Each row has a name. Each question is about the rows just above it.

gog: [138 144 109  81 116 156 151 137 144 142 115 125  99]
zovu: [112 127  98 143 149 124 123 113 102 114 141 125  82]
suzas: [113 142  80 125 144 141 132 144 107 104 121 106  99]
mus: [ 86 118 112 144 101 168 146 179  72  70 135 137 162]
latag: [112 127  98 143 114 124 123 113 102 180 141 125  82]
Rozuf: [ 69  94 105 114  86 133 117 145  64  56  94  96 161]
dagin: [111 128  83 139 146 146 131 180 103 111 107 100 199]
lum: [124 124 139 127 136  99 107  97 108 114 148 147  67]
ginuz: [ 86 118 137 144 101 168 146 179  72  70 135 138 162]
serak: [121  93 196 171 124  67  72  93  97 129 164 177 150]
Which entry of suzas is missing from [144 125 132 107 104 113  99  80 121 142 106 144]?
[141]
ginuz without one entry, shuffled: [118 179 101 137  70 168 135  72 146  86 162 144]. Gone:
[138]
latag without one entry, shuffled: [124  98 125  82 143 102 123 112 114 127 180 141]. Gone:
[113]

kibe: [128 126 124 136 132 124]
zovu: [123 117 130 141 139 138]
Lile: [114 123 124 118 165 141]
serak: [151  94  91 130 131 104]
Rozuf: [168  98 101 114  94  97]
dagin: [157  97  87 151  83  98]
ginuz: [124 121 126  97 109 119]
gog: [112 113 118 115 114 118]
Which entry of zovu is missing from [141 123 130 117 139]?
[138]
Which entry of kibe is missing from [124 136 124 128 132]?
[126]
Shuffled gog with one entry gone: [112 113 115 118 118], missing
[114]
dagin without one entry, shuffled: [ 83 151  87 157  98]. Gone:
[97]
Which entry of zovu is missing from [141 130 117 138 123]?
[139]

suzas: [138 157 133 124]
Rozuf: [ 96 150  95 106]
zovu: [122 105 135 138]
kibe: [ 70 186 133  69]
gog: [ 89  93 126 113]
latag: [135 136 144 131]
ginuz: [ 84 120  83  98]
serak: [ 90 130 117  90]
Lile: [132  73  82 116]
mus: [ 93 149 104 101]
lum: [104  99 158 169]
Rozuf without one entry, shuffled: [106 150  96]. Gone:
[95]
Shuffled latag with one entry gone: [131 144 136], missing
[135]
ginuz without one entry, shuffled: [120  84  98]. Gone:
[83]
Which entry of kibe is missing from [133  69 186]?
[70]

zovu: [ 89  80 175 134 174 180]
gog: [ 74 120  87 147 119 151]
serak: [165 124 165 129 136 125]
dagin: [132 113  88  87 183 114]
Shuffled gog with one entry gone: [151 147 120  87  74], missing
[119]
Shuffled zovu with one entry gone: [ 80 134  89 180 174], missing
[175]

gog: [115 187 151  94 104 177 159  82 158 140 160 119 102 173 174 159 145 144
 174 116  77 129]
dagin: [115 187 151  94 104 177 159  82 158 140 160 111 184 143 122 133 112 154
 157 138 115 116]
latag: [144 169 152 169 152 181 174 109 191 123 174 173 125 176 128 131 114 175
 167 160  67 127]
latag without one entry, shuffled: [125 114 128  67 144 174 160 169 176 175 131 152 169 152 127 191 173 123
 167 174 109]. Gone:
[181]
dagin without one entry, shuffled: [138 116 104 115 177 122 157 160  94 154 115  82 143 111 159 133 151 140
 187 184 112]. Gone:
[158]
Shuffled dagin with one entry gone: [151 184 157 159 160  82 177 133 138 158 104 115 143 140 122 111 116 115
  94 112 154], missing
[187]
gog without one entry, shuffled: [174 145 159 104  77 173 119 140 177 116 115 102 159  94 129 160 174 151
 158 144  82]. Gone:
[187]

ginuz: [157 133 119  93 176 136 145 144 103 149 174 155 100 145 139 142 128 118
 140 106 135 142 122 113 109 115 142 116 120 154 150 114 125 160 143 152
  90 115 103 135 137 128 138 141 180 139  90 167  87 111 148]
lum: [140 134 155 133 117 132 117 102 149 103 174 112 165 134 159 113 142 139
 122 143 130 142 140 117 151 130 141 102 110 145 145 118 133 136  68 114
 105 125 154 155 130 125 119 106  72 122 116 146 116 134 115]
latag: [153 148 151 111 140 136 122 112 138 114  99 126 149 146 165 121 145 131
 128 131 134 120 137 107 139 122 147  92 103 160 158  67 131 165  77 126
  82 122 138 159 137 125 124 111  97 126  97 164  95 124 124]
gog: [116 123  99 126 143 126 143 157 103 153 183 145  88 119  99 142 111 119
 136 116 127 145 118 140 105 127 115 156 146 113 111 185 122 122 185 141
 148 127 103 102 125 128 139 150 185 136 140 113 138 121 140]
Lile: [140 134 155 133 117 132 117 102 149 103  76 112 165 134 159 113 142 139
 122 143 130 114 140 117 151 130 141 102 110 145 145  71 133 136  68 114
 105 125 154 155 130 125 119 106  72 122 116 146 116 134 115]
zovu: [153 134 115  91 173 134 145 148 103 149 174 155 100 143 135 145 128 120
 140 104 141 145 122 110 109 114 140 118 118 153 147 122 125 158 147 155
  90 115  99 133 138 128 138 146 180 138  92 164  87 113 149]
dagin: [136 132 153 133 114 130 114 102 151  99  71 110 165 136 159 113 141 138
 121 141 127 114 140 118 153 131 138 102 107 143 147  74 132 132  68 114
 107 128 154 155 128 124 116 106  72 122 121 141 122 136 113]
mus: [151 137 153 115 135 133 121 110 140 110  90 122 159 142 163 119 146 132
 126 133 133 119 139 107 145 125 148  94 106 158 156  67 132 150  72 124
  84 121 143 157 135 124 124 115  87 126  99 162  97 128 121]
kibe: [ 97 126 137 166  82 119 112 110 151 110  85 103 152 110 118 115 126 138
 117 151 122 114 132 147 145 141 116 140 137 103 115 141 133  97 114 107
 168 139 152 122 115 132 120 113  82 118 167  88 173 146 109]
Rozuf: [149 138 153 120 129 132 121 106 140 110  90 118 156 142 163 118 147 133
 125 136 132 118 139 107 141 124 144  94 103 154 156  63 131 146  72 122
  87 120 143 157 130 124 121 115  87 126 102 159 100 128 122]
Shuffled latag with one entry gone: [165  82 137 126 128 107 122 111 103  92 148 126 165 125 131 126 134  97
 146 151 114 145  67 138 139 124 159 120 160 124 137 131 140  77 111  97
 124 131 136 122 147 138 158 121  95 153  99 112 122 149], missing
[164]
Shuffled gog with one entry gone: [157 138 146 115 127  99 136 113 116 116 111 145 183 102 145 185 143 148
 111 127 140 142 103 143 136 113 118 126  88 150  99 156 185 128 121 105
 185 119 126 119 141 139 140 125 140 127 122 103 122 153], missing
[123]
Which entry of latag is missing from [149 131 158 138 103 131  92  97  95 126 136 146 126 107 139 164 124 131
 137 112 151 159 124 165 114 122 111 124  77 137  99  67 125 140 126  97
 165 120 122 111 138 134 153 128 148 122 145 160 121  82]?
[147]

mus: [169 170 130 142 130 142 171  96]
lum: [111  72 137 171 111 119 114 149]
kibe: [102 179 106 107 178 118 140 139]
serak: [110 141  73  73 165  87 165 189]
ginuz: [162  75  96 169 105 172 163 105]
zovu: [ 93  87 143 145 197 141 115 164]
gog: [184 170 126 136  93 163 120  58]
Which entry of kibe is missing from [179 102 140 118 139 106 178]?
[107]
ginuz without one entry, shuffled: [163 105  75 162  96 105 172]. Gone:
[169]
Which entry of mus is missing from [170 142  96 130 130 142 169]?
[171]
Which entry of kibe is missing from [106 118 140 107 178 102 179]?
[139]

zovu: [155 128 102 108 150]
Lile: [128 132 132 127 133]
suzas: [137 141 130 117 129]
mus: [139 173 132 111 172]
lum: [120 145 104 123 147]
Shuffled suzas with one entry gone: [130 117 141 137], missing
[129]
Which entry of zovu is missing from [108 155 150 128]?
[102]
suzas without one entry, shuffled: [130 117 129 137]. Gone:
[141]
Which entry of mus is missing from [132 173 172 111]?
[139]
mus without one entry, shuffled: [111 139 132 173]. Gone:
[172]

kibe: [113 114 125 112 125  68  86 151 113]
lum: [133 129 150 130 135  69  81 148 136]
gog: [ 89 106  77  94 121 137 132 109 140]
Shuffled kibe with one entry gone: [113 151 125 114  86 113  68 125], missing
[112]
Shuffled kibe with one entry gone: [ 86 125 151 113 125 114 113  68], missing
[112]
lum without one entry, shuffled: [148 129  81  69 136 150 133 130]. Gone:
[135]
Which entry of lum is missing from [148  69 150 136 129 133  81 130]?
[135]
lum without one entry, shuffled: [136  69 130 135 133  81 150 148]. Gone:
[129]
Which entry of kibe is missing from [114 151  68 125 113 113 125  86]?
[112]

gog: [118 109 158 108 126 117  89 125  98]
Rozuf: [114 122 176 126 149 129 118  77 128]
latag: [121 190 129 119  88 120 110 122 120]
serak: [114  88 128 127 107  81 139 108 106]
zovu: [131  77 115 140 144 129 175 139 109]
suzas: [126 119 102 145 139 124  63 107 158]
Which entry of latag is missing from [119 120 122 190  88 121 120 129]?
[110]
Which entry of serak is missing from [114 107 128  88  81 108 139 106]?
[127]
Shuffled gog with one entry gone: [ 98 158 118 108 126  89 109 117], missing
[125]
Shuffled serak with one entry gone: [ 88  81 114 128 127 107 106 139], missing
[108]
Which entry of suzas is missing from [139 145 107 102 158 124  63 126]?
[119]

suzas: [129 119 132 128 122 133 126 124 134  89 138 130]
mus: [127 125 153 124 142 152 123 149 138 117 138 133]
Rozuf: [127 125  67  66 142 135 123 149 138 117 138 133]
Which entry of mus is missing from [127 133 117 138 149 124 142 125 152 123 138]?
[153]
Shuffled Rozuf with one entry gone: [123 127 138 138 125 117  66 135 133 142 149], missing
[67]

gog: [124 132 174  60 152 179 155 128 150  56 123 124 172  60 167  58  57 160
 165 124 125  78 115 124 154 120 175  63  79  71  77  60 158]
dagin: [116 143 104 133 115 107 126 142 153 126 118 117 110 132 126 132 131 159
 119 117 117 124 136 117 125 117 105 123 124 130 145 119 127]
serak: [125 120 195 142  97 187 108  98 107 140 124 125 191 143 104 143 141 100
 187 125 124 108 119 142  85 126 199 111 109 119 143 115  95]
Which row holds [124 132 174  60 152 179 155 128 150  56 123 124 172  60 167  58  57 160
 165 124 125  78 115 124 154 120 175  63  79  71  77  60 158]?
gog
Which entry of serak is missing from [141 140  95 126 100 111 124 124 119 108  85 199 143 187 125 187 115 143
 104  97 142 191  98 142 120 119 125 108 107 195 125 143]?
[109]

gog: [ 93 197 198 121]
suzas: [ 61  98 110 121]
ginuz: [170  66  67 134]
gog without one entry, shuffled: [121  93 198]. Gone:
[197]
gog without one entry, shuffled: [197 121 198]. Gone:
[93]

